Each row below holds a small network's activations on one input, seen along a few directions.
Each table varies a few parts of the input and shows all the possible inputs, shuffled.
Descriptions start from the smaller parts, as in this example, which fits no table here: line(6) and (point or ring(9) or (values(2) and ring(5))).
Shared parts are said once, and a part with two or three values counts as separate values.
In the rows, 128 means zero.

Other details of the inputs vary at random and push rows far along two fixed directions, the same in every table; ignore that.

A family of inputs:
x1: [ 91  82  49 116 166 148 105 101 150 158 117]
x2: [155 192 155 133  90 171 147 164 131 108 120]
x3: [ 95  87 179 157 105  46 112 103 124 154  80]
x4: [180 187  67  79 183 162 150 125 118 112 187]
x5: [ 84  59 185 160  99 118  96  95 157 152  78]
x6: [ 97  93  35 113 172 123 136 112 119 131 139]
x7: [153 169 191 131  85 178 160 185 164  92 157]
x8: [121 122  55 135  99 150  89 100  92 153 137]
x9: [ 99 104  53 102 173  90 130  93 106 159 118]
x10: [134  98  55 112 176 103 107  82 122 169 111]
x11: [145 162 207 141 124 139 159 184 144  72 175]
x12: [ 98  99 163 165  79  86 159 151 136 114  61]
x13: [145 155  72 110 127 165 135 172  85  76 216]
x14: [138 179  60 100 107 201 121 169 109  77 180]
x15: [167 183 203 117 108 122 169 188 122  98 160]
x16: [ 87  55 151 154 156  77 155 120 171 158  59]
x17: [126 122 166 142 153 135 146 119 179 171  79]
x18: [149 156 208 137 126 171 118 131 138 123 146]
x19: [155 189  67  92 177 202 142 132 130 124 182]
x20: [144 146 215 116 143 116 131 146 113 106 158]
x21: [144 135  29 115 106 115  96 104  72 128 120]
x22: [110 122 173 144  83  65 149 141 120 134  57]
x23: [134  92  91 123 137 107  67  68  82 147 136]
x24: [139 120  68 126 125 105  75  84  88 137 150]
x25: [106 111 143 130 134 141 160 123 190 143  89]
x26: [148 146 225 131 142 152 153 174 136  73 177]
x27: [111 101 182 128 162  69 158 125 162 164  73]
x28: [140  99 150 157  77  73 124 101 125 160  74]
x29: [148 171 191 147 110 159 122 143 146 122 144]
x30: [ 96 104  51 127 117 153  67 105 110 126 162]
Description of these inputs: ring(5) and (values(2) or line(4)).
Changing only the ring(5) part turns x15 into x13. The same change can be made to x27. Which row results?
Answer: x16
Which other rows agree with x21 in the ring(5) part? List them by row number.
Answer: x4, x10, x23, x24, x28
Which other rows does x11 become when the ring(5) part takes its other values? List them by row number.
Answer: x3, x24, x29, x30
Which other rows agree with x25 in the ring(5) part? List them by row number.
Answer: x1, x5, x7, x14, x30

A family of inputs:
x31: [116 105 113 139 124 113 124 110 130 146 111]
x32: [115 102 124 136 131 106 111 111 119 139 120]
x33: [158 163 191 119 139 140 148 158 132  98 159]
x34: [117 104 117 139 121 126 128 113 146 145  97]
x35: [124 107 127 139 120 100 122 114 125 139 110]
x36: [112 114 154 169  34 118  93 127 103 120 102]
x37: [114 110 118 130 127 111 116 109 124 149 110]
x38: [108 100 119 138 133 118 117 109 129 145 116]
x39: [171 173 236 131 121 128 174 171 156  96 135]
x40: [133 151  57 101 153 167 110 125 108 120 174]
x41: [115 112 154 144 116 118 150 130 159 141  78]
x42: [147 158  32  86 158 169 104 132  83 105 211]
x43: [107  98 113 135 133 132 117 109 140 145 106]
x44: [156 170 179 123 129 155 164 165 162 103 145]
x45: [108 111 113 134 124 116 133 120 138 140  99]
x46: [112 107 108 134 128 131 120 107 140 151  98]
x47: [140 159  86 100 158 177 121 143 118 103 190]
x48: [167 177 222 128 127 136 166 170 155 105 139]
x49: [159 172 182 122 130 135 163 171 138  98 148]
x50: [120 112 126 132 124  97 126 118 113 133 107]
x51: [111 102 133 133 130 111 117 114 129 142 115]
x52: [123 112 134 133 127 101 117 108 116 141 109]
x53: [142 163  40  86 157 165 114 142  84 102 203]
x54: [111 109 107 134 126 112 129 117 124 143 108]
x55: [114 110 115 136 129 117 119 107 128 151 109]
What is each input in this table made of?
Answer: point or (line(4) and line(6))
Which other rows does x52 become when the line(4) part takes its other values? List them by row number.
Answer: x33, x39, x50
Start at x32 and move only the line(4) part, one step at a time. The first step leads to x48. Which rows follow, in order?
Answer: x35, x49

A family of inputs:
x56: [159 170 144 121 142 210 132 155 152  90 189]
x57: [ 91 100  66 128 114 128  86  94  96 147 130]
x58: [118 116 218 149 103  94 136 126 146 136  76]
x59: [116 121 180 153 111  98 179 146 172 157  53]
x60: [182 190 124 101 119 150 139 165  98  84 181]
x61: [109  99  49 117 161  84 133  99  90 144 118]
x62: [171 167 162 109 174 157 133 150 121  94 210]
x63: [102  89  59 135 139 141  79  77 111 160 141]
x64: [ 95 100  16 127 132 137 119 114 115 148 101]
x65: [108  87  59 105 184  92 115  92 118 155 130]
x66: [169 185 134  85 185 164 159 158 150 106 175]
x67: [138 107 206 154  91  57 154 136 133 129  82]
x68: [172 176 148 109 165 178 123 143 125  99 196]
x69: [ 93  88  27 115 152 146 108  93 143 154 115]
x70: [110  94  76 121 142 121  77  87  92 152 127]
x71: [115 103 222 149 113  73 140 130 139 133  90]
x72: [ 93  84  50 132 121 155  77  93 109 146 126]
x73: [158 196 135 116 116 168 137 171 120  92 186]
x74: [114 108 213 158 100 117 138 126 164 155  82]
x75: [167 186 148 108 141 134 137 171 101  81 198]
x76: [123 110 179 165  58 109 150 139 159 128  64]
x77: [129 120 193 160  65  93 154 137 151 140  73]
x78: [126 124 187 145 123  84 181 129 158 146  51]
x79: [ 94 101  40 140  98 133  84 102 102 134 119]
x80: [106  80  74 121 153 101  79  89  81 150 144]
x81: [144 179 140 112 118 198 135 170 131  80 180]
x82: [114 111 190 141 132 107 168 125 198 162  68]
x83: [170 197 142 108 130 153 132 167 109  85 182]
What is each input in this table made of?
Answer: line(4) and (values(2) or line(5))
Changing only the line(4) part turns x77 into x67. The same change can be made to x74. Which row results?
Answer: x80
Start at x64 and move only the line(4) part, one step at a time. The first step leads to x59. Which rows follow, in order?
Answer: x78, x61
Which other rows agree with x64 in the line(4) part? List them by row number.
Answer: x56, x69, x72, x76, x79, x81

A family of inputs:
x84: [108 109  77 132 115 113 120 104  95 151 112]
x85: [129 133  67 109 145 159 105 135  76 113 197]
x86: [115  97 162 144 113  85 131 124 144 148 111]
x87: [102 105 148 147 136 123 163 133 182 142  77]
x88: [ 96 105  97 135 116 126  83  93 107 142 124]
x89: [136  98  80 127 143 110 104  88 110 145 114]
x90: [174 200 236 108 162 150 165 176 149  88 174]
x91: [111  67  55 125 144 102  91  86  93 137 134]
x92: [113 129 180 143  88 112 147 135 147 135  76]
x93: [106 103  98 143 127 120  99  92  99 151 131]
x94: [113 103  90 117 153  99  98  90 100 159 105]
x95: [105  85  88 138  96 128  86 110 107 131 125]
x96: [132 137 217 129 125  87 170 142 155 136  73]
x97: [141 111 191 149 130 101 139 112 154 129 106]
x98: [123 114 195 163  81 123 120 121 156 132  92]
x99: [ 91  92 112 133 108 117  97 112 110 137 116]
x100: [117 111  71 121 119  96 118 104 114 157 118]
x101: [144 157  79  99 173 190 134 137 145 129 161]
x102: [106  95 182 141 138 128 159 134 188 145  89]
x103: [103 105  83 120 151  91 111 111  99 135 115]
x104: [155 169 137  86 172 154 134 164 104  88 199]
x105: [107 103 169 144 143 132 145 112 188 156  88]
x106: [164 162  41  84 160 159 127 129  86  96 194]
x107: [161 177  90  98 154 161 115 138 109 106 217]
x108: [155 197 202 125 113 163 168 197 147  73 158]
x109: [120 114 160 150 108  79 147 135 151 142  94]
x110: [102 106  96 126 142 132 148 112 161 158  85]
x111: [111 117 117 136 108 127 100 109 119 146 101]
x112: [164 181 187 128  87 162 162 173 150  92 132]
x113: [165 184 118 112 144 176 131 154 103 109 185]
x114: [143 131 202 149 109  95 149 132 166 153  87]
x115: [164 196 177 127 131 163 172 193 128  81 177]
x116: [124 109 109 147  93 133  95 107 123 143  98]
x117: [139 158  35 109 120 179 100 147  85  84 195]
x118: [139 120 134 135 134 106 146 135 130 112 121]
What is each input in this table made of?
Answer: ring(5) and (point or line(6))
Changing only the ring(5) part turns x103 into x90. The same change can be made to x87. Which row results?
Answer: x105
Start at x116 and move only the line(6) part, one step at a time. The first step leads to x111. Which rows follow, in order?
Answer: x113, x114, x89, x94
Which other rows agree with x85 in the ring(5) part? List them by row number.
Answer: x86, x91, x95, x99, x102, x104
Start at x90 and move only the line(6) part, one step at a time. The first step leads to x97. Which rows follow, in order?
Answer: x107, x93, x88, x98
